These are the activations of a small neural network, seen along a few directions. Each row is one input.
Each table varies a few parts of the input and shows all the possible inputs, shuffled.
A made-up example of a description, with smaller parts first: values(3) and (point or ring(11) or (ring(5) and line(6))).
Shared parts are said once, and a part with two or three values counts as separate values.
In the rows, 128 means zero.

Other details of the inputs shift rows strongly along two fixed directions, in all tables alike. That doesn't count.
To show where, the next rows are all for the same input, with only those details redrawn:
[130 123 145 148 106 148 132 115 147 122 130 143 110 132 127]
[121 129 113 136 143 117 135 118 138 125 100 152 145 115 147]
[132 214 137  49 116 138  93  85 142 121 207  71 101  90 157]

Table:
r1: [132 104 151 138 118 137 140 151 132 136 142 117 116 140 111]
r2: [106 146 116 101 162 114 112 125 126 119 107 134 159 127 138]
r3: [116 141 110 106 150 111 122 125 136 111  97 129 154 128 139]
r4: [123 125 101 106 148 113 129 139 133 116 109 126 157 136 146]
r5: [131 128 108 116 150 122 128 143 139 124 113 135 159 117 154]
r6: [148 101 151 137 114 143 124 141 139 117 138 132 115 139 133]
r7: [135 150 101 120 152 112 118 146 132 140 110 131 151 107 131]
r8: [131 131 120 137 150 106 144 123 107 133  97 143 136 117 137]
r9: [144 108 158 143 120 143 133 146 132 118 139 123 118 149 137]
r10: [132 125 152 145 114 134 133 156 126 133 133 127 110 139 102]
r11: [117 146 122 106 145 108 128 133 109 130 102 128 163 114 124]
r12: [121 131  99 124 138 111 141 117 118 129  91 143 138 128 124]
r13: [141 129 146 139 108 157 128 133 139 127 117 137 114 128 105]
r14: [127 121 132 142  97 151 132 116 124 133 117 133 101 131 113]
r15: [120 114 109 127 152  98 150 137 117 145 121 130 144 120 139]
r16: [126 143 130 118 162 105 125 132 125 116 105 126 153 116 154]
r17: [138 128 102 135 150  94 125 132 117 141 112 144 134 110 137]
r18: [113 141  95 123 155 103 122 128 110 146 116 141 145 130 125]
r19: [133 104 124 140 107 136 138 122 137 137 141 122 109 152 112]
r20: [130 123 145 148 106 148 132 115 147 122 130 143 110 132 127]
r21: [138 110 136 144 106 149 138 127 143 127 143 139 113 138 137]
r22: [144 100 143 143 110 137 133 125 134 123 145 138 106 138 140]
r23: [111 136 106 119 150 115 132 116 108 137 100 148 144 128 123]
r24: [138 104 103 133 152  99 134 128 123 144 118 138 140 113 144]
r25: [129 127 160 135 111 143 140 141 123 124 120 130 110 133 102]
r26: [133 122 132 147 104 148 115 145 133 136 123 123 110 138 107]
r27: [113 120 147 139 113 146 125 112 131 122 132 144 112 154 116]
r28: [133 120 160 153 116 135 136 117 130 119 132 134 106 140 134]
r29: [120 107 137 136 113 147 131 124 128 127 146 139 115 161 126]
r30: [137 123 115 121 165 103 130 146 120 139 119 114 153 118 145]
r31: [129 131 107 135 139 120 141 121 125 136  94 153 139 110 130]
r32: [124 143 117 116 151 120 121 130 142 119 101 138 156 110 146]
r33: [129 197 123  43 108 141  93  95 129 124 214  56 100 102 167]
r34: [136 125 132 141 108 140 122 143 137 129 126 125 111 152  98]
r35: [124 123 151 140  99 137 140 118 113 133 129 136 117 139 104]
r36: [120 130 120 106 156 106 139 151 123 121 118 125 156 120 154]
r37: [130 123 141 137 101 158 123 131 130 127 110 127 110 133 107]
r38: [140 141 106 116 157  98 111 145 122 135 113 129 145 105 136]
r39: [124 126 149 131 116 154 122 130 124 128 120 136 115 149  94]
r40: [126 104 140 134 121 148 121 140 133 139 142 124 122 155 103]
r41: [119 121 159 143 110 134 144 123 131 119 132 137 106 138 125]
r42: [121 117  88 138 170 116 131 125 116 119 136 115 164 102 122]
r43: [117 119 157 143 101 135 135 116 127 122 134 137 122 145 120]
r44: [126 108 150 140 110 136 150 135 127 124 146 132 109 145 135]
r45: [130 121 125 153  99 141 124 129 127 142 130 129 101 137 113]
r46: [136 183 128  55 112 146  86 114 135 136 202  49 105 104 139]
r47: [126 125 152 140 107 137 149 126 117 130 127 137 101 132 108]
r48: [153 178 141  55 122 133  87 114 135 133 212  58 100  98 140]
r49: [143 104 144 153 120 132 140 129 125 142 148 121 107 142 127]
r50: [113 129 105 124 142 108 135 114 132 117  97 143 144 133 141]
r51: [123 103 132 140 117 142 130 123 127 145 149 130 113 155 109]
r52: [133 136 109 141 155  94 134 136 109 143 113 135 137 120 140]
r53: [116 152 101 106 163 106 109 141 115 140 116 127 155 125 123]
r54: [117 113 108 126 144  98 141 130 113 148 124 129 160 126 135]
r55: [120 114  96 124 141 110 142 126 128 122 109 140 147 141 149]
r56: [121 110  91 132 142 112 133 127 124 147 110 128 145 119 143]
r57: [141 107 130 149 110 144 137 126 143 145 145 131 111 133 120]
r58: [119 136  95 134 163 123 133 114 107 108 115 127 157  96 114]
r59: [139 201 146  51 118 128  88  84 133 116 208  71  92  90 158]
r60: [124 106 148 140 101 136 141 128 123 127 148 132 125 152 130]
r61: [124 107 145 130 117 153 122 140 133 121 139 133 123 161 119]
r62: [131 114 117 137 153 105 145 133 117 127 115 138 145 130 164]
r63: [136 104 131 135 111 143 129 138 143 131 134 116 117 153 106]
r64: [143 219 122  56 115 131  91 101 132 141 214  67  95  89 140]
r65: [128 106 156 134 105 143 132 145 129 120 142 126 134 152 123]
r66: [119 117 140 146 100 149 126 113 138 122 123 133 107 138 129]
r67: [123 136  89 128 143  99 132 129 121 138 106 136 140 130 126]
r68: [122 119 148 140 104 155 117 129 143 116 116 128 116 139 122]
r69: [140 113 161 140 115 142 118 129 144 112 125 137 112 133 124]
r70: [121 140  86 139 167 112 123 128 110 117 131 120 159  98 116]
r71: [130 123 150 145 105 135 123 149 122 136 136 126 126 145  98]
r72: [133 125 140 131 105 149 130 129 133 119 113 128 111 147  98]
r73: [119 119  94 135 166 122 134 125 117 100 132 124 167 108 137]
r74: [144 108 137 143 114 150 127 143 148 139 138 124 120 134 114]
r75: [136 149 114 123 163  98 121 149 114 137 114 121 148 115 139]
r76: [120 124 112 109 151 102 127 143 118 142 124 115 170 121 134]
r77: [122 114 140 162 124 157 129 112 131  93 144 127 124 126 103]
r78: [138 137 116 111 153 109 121 131 120 126  98 136 144 102 133]
r79: [145 116 145 143 108 138 132 116 124 129 126 142  97 125 114]
r80: [126 122 142 150 101 128 132 132 116 142 143 133 117 145 104]
r81: [112 146 129 106 157 104 132 137 126 116 106 127 154 112 146]
r82: [110 144 128 106 148 105 122 130 122 119 109 128 169 118 141]
r83: [134 145 124 118 158 109 130 135 112 127  98 127 147 111 136]
r84: [130 106 138 137 103 157 123 141 139 120 129 123 119 145 131]
r85: [129 124 144 150 110 127 141 140 120 139 140 133 100 138 109]
Question: Changing only one part turns r76 into r71. The same change can be made to r24. Which row results?
Answer: r17
Question: Changing only one part turns r37 into r68. The same change can be made to r78. Which row results?
Answer: r69
Question: Changing only one part turns r31 into r20. The same change can be made to r8. Which row results?
Answer: r28
Question: Describe the family of inputs behind these rows.
Answer: ring(5) and (point or (values(2) and ring(8)))
Question: Change only the ring(5) part in r4. List by row number the other rows that result.
Answer: r3, r34, r63, r72
Question: Change only the values(2) part in r32. List by row number the other rows that result.
Answer: r20
Question: A walk changes only the ring(8) part. It starts at r4 and steps to r61. List the rest of the walk in order.
Answer: r65, r36, r9, r6, r5, r84
Question: Change only the values(2) part in r81. List by row number the other rows that result.
Answer: r41
Question: Change only the ring(5) part in r75. List by row number the other rows that result.
Answer: r9, r16, r30, r83

Table:
r86: [119  70 107 184 173  98 149 177 113 134  39 182 182 152 105]
r87: [140 181 138  60 100 161  85 104 129 129 236  46  89 119 113]
r88: [120 174 135  89 143 125 106 116 130 107 127 119 136 114 143]
r89: [116 152 113  90 142 120 117 136 113 127 153  91 151 122 121]
r90: [148  73 208 205  33 197 148 130 155 122 121 166  44 190  82]
r91: [148  74 221 205  37 205 141 138 161 116 120 165  56 179  77]
r92: [107 164 124  87 135 132 119 108 130 105 134 111 145 114 145]
r93: [133 131 129  91 143 113 130 115 145 116 165 111 137 115 197]
r94: [138  83 201 205  38 190 146 114 149 129 142 166  49 183  80]
r95: [125  71  95 179 159  89 161 171 112 154  36 181 164 146 119]
r96: [118 155 109  91 138 133 112  96 138 112 139 115 137 109 148]
r97: [134 156 108 105 146 110 123 120 105 140 154 100 128 100 123]
r98: [125 160 109  98 140 102 119 125 107 156 155 107 128 116 126]
r99: [113 139  78 128 183  80 145 109 112 121  64 162 174  85 161]
r100: [145 195 136  73 100 158  87 106 131 132 238  49  81 107 113]
r101: [126  69 109 184 162  97 156 180 118 148  33 183 178 138 112]
r102: [110 137  65 132 183  89 134 116 130 119  66 162 182  91 163]
r103: [140 121 118  97 149 103 125 143 127 137 181  89 143 123 177]
Question: Describe the family of inputs behind these rows.
Answer: values(2) and (point or ring(8))
Question: Changing only the values(2) part turns r86 into r88. The same change can be made to r87. Which row results?
Answer: r96
Question: Change only the values(2) part in r100. List by row number the other rows that result.
Answer: r102

Table:
r104: [132  79 163 198 108 165 138 148 139 111  26 180 136 138  68]
r105: [117  97 100 114 214  73 127 174 110 130 112 129 204 128 178]
r106: [122  26 100 203 112 128 166 112 131 136  84 193 123 165 136]
r107: [139 105  74 107 218  71 131 186 114 120  89 128 206 119 173]
r108: [153  88 138 170  83 175 135 111 160 136 185 136  80 123 122]
r109: [133  37 123 196 129 137 142 189 144 148  83 170 154 193 126]
r110: [148 192  86  74 174  86 106 140 104 137 161  68 137  89 115]
r111: [122 166  84 106 203  82 118 138 120 103  25 163 191  90 127]
r112: [142  47 138 198 134 140 143 204 103 149  61 148 156 156  64]
r113: [132 164 140  97 159  57 143 134 134 143  24 187 151  94 202]
r114: [111 210 119  10 153 111 101 134  90 150 191  52 142 120 122]
r115: [154 110 157 138  75 173 124 142 165 136 219  82  78 137 113]
r116: [ 97 173  48 131 183  85 125 116 116 134  37 169 181  97 147]
r117: [145 141  90 121 177  29 163 121 104 181  60 182 144  75 212]
r118: [151 118 153 137  72 166 112 128 164 143 210  85  74 165 122]
r119: [116 156 120  50 161  95 112 148 110 126 194  70 182 122 180]
r120: [ 98  60 139 194 116 150 187 115 143  98  59 202 135 168 145]
r121: [101  86 162 193 110 138 151 138 128 108  41 202 160 161  83]
r122: [142 128 196 131  99 164  98 161 110 139 204  85  84 167  68]
r123: [111 172  82  97 159  82 127  94  88 147 153 118 160  87 135]
r124: [137 104 156 118  63 159 123 117 144 129 210  79  68 171 122]
r125: [154 119 143 144  70 177 111  88 160 143 208 114  60 146 132]
r126: [172 109 166 141  91 161 126 142 152 112 210  80  70 151 114]
r127: [145 137 110 117 168  28 161 159 111 180  70 154 148  98 195]
r128: [150 169 173 147  78 185 116 109 133  93 163 112  52 131  79]
r129: [ 96  88 140 217 109 136 170 128 112 108  58 199 146 153  95]
r130: [148  19 143 195 136 144 152 199 129 130  80 148 163 161 119]
r131: [116 101  76 127 217  52 142 150 118 133 108 130 201 108 184]
r132: [109 192  93  48 158  88 128 116  98 153 163  74 144 109 123]
r133: [ 98 167  53 131 187  90 136 128 116 126  46 166 187  67 138]
r134: [116  53 159 223 125 150 161 128 146  91  82 196 125 159 142]
r135: [130  69 102 216 120 120 147 168 128 169  69 170 133 173  72]
r136: [134 136 141 129  56 167 114  81 114 148 191 107  45 148  76]
r137: [131 140 159 127  70 173 138  82 116 147 194 114  54 148  75]
r138: [132 105 189  99  83 178 133 144 137 128 207  87  91 187 121]
r139: [132 212 104  33 151 119  79 158 109 157 198  48 142  87 112]
r140: [121 180 115  46 144  91 115 113 121 126 230  47 153 102 180]
r141: [115 208 125  30 148  99  91 143  85 143 208  48 160 111 126]
r142: [105  59 171 173 105 162 167 123 163  97  52 202 136 181 127]
r143: [136 217  79  60 142 117  92  91 115 157 200  77 113  52 123]
r144: [132 135 151 121  58 156 114 121 118 148 193  79  58 167  67]
r145: [150 210 113  36 167 108  80 157  96 133 190  46 134 101 114]
r146: [160 138 199 119  80 190 104 114 175  75 163 115  74 144 121]
r147: [118 190  95  77 148 129 112  99 150 103 155 107 143  67 187]
r148: [138 142  42 133 211  64 136 125  93 141  73 155 172  78 130]
r149: [165  98 171 138  80 172 124 139 149 126 203  65  83 134 116]
r150: [162  34 122 224 129 140 165 135 142 118  98 187 113 149 122]
r151: [131 146 175 143  73 190 107 127 160 116 122 141  89 130  64]
r152: [127  87 199 166 105 169 124 121 166  88 117 163 110 160 129]
r153: [ 97 159 102 109 209  75 114 127 113 113  39 167 200  94 138]
r154: [145 204 104  51 148 107  93 128 103 148 188  30 132  69 115]
r155: [123 133 188  97  53 188 102  88 167  91 162 114  72 163 130]
r156: [124 125 106 105 180 109 122 128 146  97  47 146 199  84 176]
r157: [113 155  78 133 180 101 134 124 104 115  43 144 180  69 135]
r158: [139  28 137 200 122 153 152 201 148 139 102 164 149 170 111]
r159: [ 98 126  54  91 192  62 122 169  78 158  61 132 202 135 127]
r160: [146 133 170 156  91 162 112  96 116 140 207 113  56 133  78]
r161: [ 93  90 133 197 114 146 181 119 117 115  41 203 128 162  91]
r162: [127 206 115  57 166  88  91 120 100 145 209  50 128  90 124]
r163: [135 109 164 124  74 176 146  78 143 129 209 114  64 153 131]
r164: [153 175  99  57 149 122 101  84 126 129 203  59 126  55 180]
r165: [128 112 165 161  78 142 140 141 113 142 181 105 102 162  69]
r166: [103 207 102  33 126 123 100  65 131  96 177  79 118  95 197]
r167: [143  61 157 194 114 151 143 109 138 125 164 155  94 148 132]
r168: [132  52 138 215 121 159 163 135 146  94  53 181 140 130 140]
r169: [105 141  66 130 173 100 131 110 145 115  66 166 177 108 194]
r170: [ 99 215 107  34 135 112  86  88 119 116 111 103 139 103 130]
r171: [102  58 145 213 112 140 177 124 138  90  76 199 153 159 149]
r172: [140  93 172 205  99 107 184 140 134 140  30 220  92 139 166]
r173: [142 139 190 117  64 203 102 113 188  97 172 119  81 129 121]
r174: [104 170  79 109 173  95 106 124 134 133  29 169 184 110 129]
r175: [113 164 161 125  49 183 115  83 125 110 162 111  50 151  86]
r176: [102 194 109 103 175 100 113 101 104 110 119 125 147  85 143]
r177: [132  79 162 124  79 164 120 152 133 129 175 101  96 192 121]
r178: [130 200  62  82 151 100  95  88 111 168 156 105 126  87 132]
r179: [138 147 185 115  62 195  91  99 187 105 163 121  77 158 129]
r180: [101 107  65  99 199  61 167 137 118 139  92 134 201 123 181]
r181: [133 128  58 136 188  84 133 121  92 153  74 139 175  66 125]
r182: [134 215  89  51 143 107  93 132 119 158 202  48 127  72 113]
r183: [170 120 217 128  72 127 136 175 125 170 150 128  61 161 140]
r184: [123  31 124 218 120 124 178 121 128 128 106 194 148 156 139]
r185: [110 144 192 121  73 183 130 103 142 110 117 142  88 164  73]
r186: [155 138 177 144  81 188 123 106 159  76 178 113  62 136 133]
r187: [131  66 126 200 116 141 131 193 120 167  74 167 136 193  66]
r188: [ 92 134 103  99 185  80 135 118 135  94  60 166 223 106 193]
Question: Describe the family of inputs behind these rows.
Answer: line(5) and (point or (values(2) and ring(8)))
Question: Changing only the line(5) part turns r150 into r107. The same change can be made to r167. Which row results?
Answer: r105
Question: Changing only the line(5) part turns r178 into r116. The same change can be made to r164. Which row results?
Answer: r168
Question: Changing only the line(5) part turns r162 into r122. The same change can be made to r165. Which row results?
Answer: r141
Question: Change only the values(2) part in r154. List by row number the other rows that result.
Answer: r149
Question: A walk changes only the line(5) part. It starts at r112 and steps to r154. List the rest of the walk in order.
Answer: r181, r157, r104
Question: Change only the ring(8) part in r131. List by row number the other rows that result.
Answer: r115, r118, r124, r126, r140, r149, r180
Question: Change only the values(2) part in r137. List by row number the other rows that result.
Answer: r163
Question: A walk changes only the line(5) part. It starts at r139 and steps to r182. List the rest of the walk in order.
Answer: r143, r133, r151
